These are the activations of a small neural network, seen along a few directions. Each row is one input.
Each table varies a few parts of the input and shows all the possible inputs, shuffled.
Descriptions start from the smaller parts, as in this example, which fits no table here: line(4) and (point or (values(2) and ring(5)) or line(11)).
Shared parts are said once, and a part with two or three values counts as separate values.
(in the rows, 128 means zero)

Other details of the inputs shift rows strongly along three fixed directions, in all tables alike. That doesn't count.

Table:
r1: [133 121 168 160 106 154 153 140  99  65 134 150]
r2: [156  68 109 175 103 117 149 119 108 109 121 100]
r3: [154 125  94  95 154 115  81 149 133 154 113 110]
r4: [145  93  69 115 154  77  93 133 115 148 107  92]
r5: [ 68 148  62 120 116 103 207  92 164 163 120 147]
r6: [ 84 164  63 120  97  92 198  89 161 163 123 112]
r7: [107 168 190 103 150 144  75 141 115 131 130 142]
r8: [129 135 128 103 153 140  75 124 129 148 134 127]
r9: [176  76 105 168  99 122 150 124 117 113 123 102]
r10: [168  94 142 172  89 161 151 133 124 103 133 120]
r11: [167  73 118 192  87 147 139 120 120  93 144 126]
r12: [ 88 137  27 144 100  88 201  91 165 165 125 112]
r13: [120 120  92 112 158 112  74 140 122 146 119 121]
r14: [142 119 178 162 111 179 150 133 111  65 153 159]
r15: [150 107  99  89 165 119  95 144 127 153 100 136]
r16: [162 108 153 157  89 162 144 135 123 107 142 126]
r17: [149  96 163 174  94 127 145 131 105  96 145 125]
r18: [106 169  71 114 110  82 202  99 175 168 125 105]
r19: [148 122 106 100 164 102  89 138 135 152 104  99]
r20: [124 158 198  85 167 136  98 145 124 139 126 164]
r21: [154  92 126 173  95 147 134 124 126  95 146 128]
r22: [ 66 211 159 121  94 122 190 105 158 142 150 150]
r23: [119 133 117 105 154 111  77 139 124 138 108 114]
r24: [118 121  86 105 176 123  92 142 111 129 110 131]
r25: [ 63 188 175 107 111 120 213 100 154 143 147 166]
r26: [147 144 131  96 150 129  81 148 132 153 125 124]
r27: [171  41  74 184  93 104 154 117 102 107 119  88]
r28: [125 110 101 101 160 103  93 135 115 140  96 141]
r29: [149 127 193 156  91 174 144 144 133  93 147 136]
r30: [ 88 204 117  94 118 133 219 113 168 142 137 142]
r31: [140 115 192 178  91 184 136 121 122  87 158 146]
r32: [133  91  61 124 151 112  83 128 115 152 111 107]
r33: [145  86 151 164 106 159 147 122 120  91 139 162]
r34: [130 168 173  84 176 137 101 150 117 123 125 142]
r35: [128  90  65 127 154 111  82 134 125 143 105 104]
r36: [166 101  69 115 155  85  94 134 127 158 102  94]
r37: [111 163 190  89 172 136 101 147 103 114 135 146]
r38: [ 98 162 184 108 158 158  70 141 118 139 139 147]
r39: [106 161 202  96 157 133  84 143 120 131 139 132]
r40: [ 86 205 153 113 108 123 203  98 171 159 142 130]
r41: [111 163 191 100 154 161  70 137 136 129 146 145]
r42: [146  97 132 174  89 128 137 134 111  89 131 126]
Description of these inputs: ring(6) and (values(2) or ring(5)).
Question: The inputs of r37 and r34 match in every part but the ring(6) part. If r17 is changed in the same way as r37 into r34, which row does it become?
Answer: r36
Question: Which other rows does r27 become when the ring(6) part takes its other values? List them by row number.
Answer: r6, r8, r9, r16, r32
Question: Which other rows does r32 become when the ring(5) part takes its other values? List them by row number.
Answer: r12, r13, r35, r38
Question: A walk changes only the ring(6) part. It starts at r31 and steps to r10. List the rest of the walk in order.
Answer: r40, r2, r7, r38

Table:
r43: [116 149 126 115 136 141  75 131 144 150 129 111]
r44: [126 149 167 140 110 128 158 130 139 114 148 134]
r45: [120 106  72 179  75  99 190  96 136 129 142 105]
r46: [144 112  49 123 121 105 150 122 146 156 109  84]
r47: [107 137 154 137 126 148 161 117 121  94 139 156]
r48: [108 129 139 111 145 115  89 122 121 161 129 135]
r49: [142  94  51 122 134  95 153 100 147 157 106 112]
r50: [140 109  61 128 129  86 152 117 150 154 104  79]
r51: [131 140 138  99 151 119 105 139 127 152 111 141]
r52: [ 84 143 143 152 108 159 144 119 133 103 144 158]
r53: [108 138 119  94 163 134 108 143 115 127 117 146]
r54: [136 147 139 100 153 127  99 127 134 145 125 108]
r55: [107 144 156 140 119 142 164 134 113  96 127 159]
r56: [205  28 140 220  86 173  69 155  87  54 141 122]
r57: [134 149 144  96 143 113 100 139 128 144 118 106]
r58: [113 133 129  97 163 114 102 141 108 120 110 141]
r59: [111 139 118  99 171 138 107 134 116 128 121 147]
r60: [134 150 136  96 146 107 100 140 126 138 125 123]
r61: [146 116  72 168  81 103 204 114 142 120 123 110]
r62: [137 151 125 101 155 133  98 136 131 144 136 127]
r63: [129 153 154 132 104 147 155 134 136 117 152 139]
r64: [105 135 132 101 171 115 109 138 119 125 114 141]
r65: [136 149 133 102 152 139  99 135 134 150 128 110]
r66: [128 132 173 134 103 133 160 124 131 119 135 149]
r67: [130 158 169 141 100 141 160 132 134 120 135 122]
r68: [200  16 121 175 135 157  17 159  87  96 111 125]
r69: [132 134 131  98 158 137 103 130 133 155 125 141]
r70: [132 151 159 136 111 140 155 118 137 112 152 136]
r71: [ 84 134 158 152 113 135 150 117 109 108 146 151]
r72: [108 145 168 153  94 136 144 115 127 127 153 117]
r73: [124 129 174 139 112 134 161 124 139 123 137 147]
r74: [139  97  46 118 127 102 154 117 146 162 105 114]
Question: The inputs of r49 and r70 match in every part but one. If r68 is changed in the same way as r49 into r70, which row does it become?
Answer: r56
Question: What do these inputs look like to the network?
Answer: line(4) and (values(2) or ring(6))
Question: List by row number the other rows that have the line(4) part in common with r43.
Answer: r46, r50, r54, r57, r65, r67, r72
Question: Which other rows does r51 become when the ring(6) part takes its other values? List them by row number.
Answer: r49, r66, r69, r73, r74
Question: Which other rows does r71 become when the line(4) part takes its other values? List them by row number.
Answer: r45, r48, r72
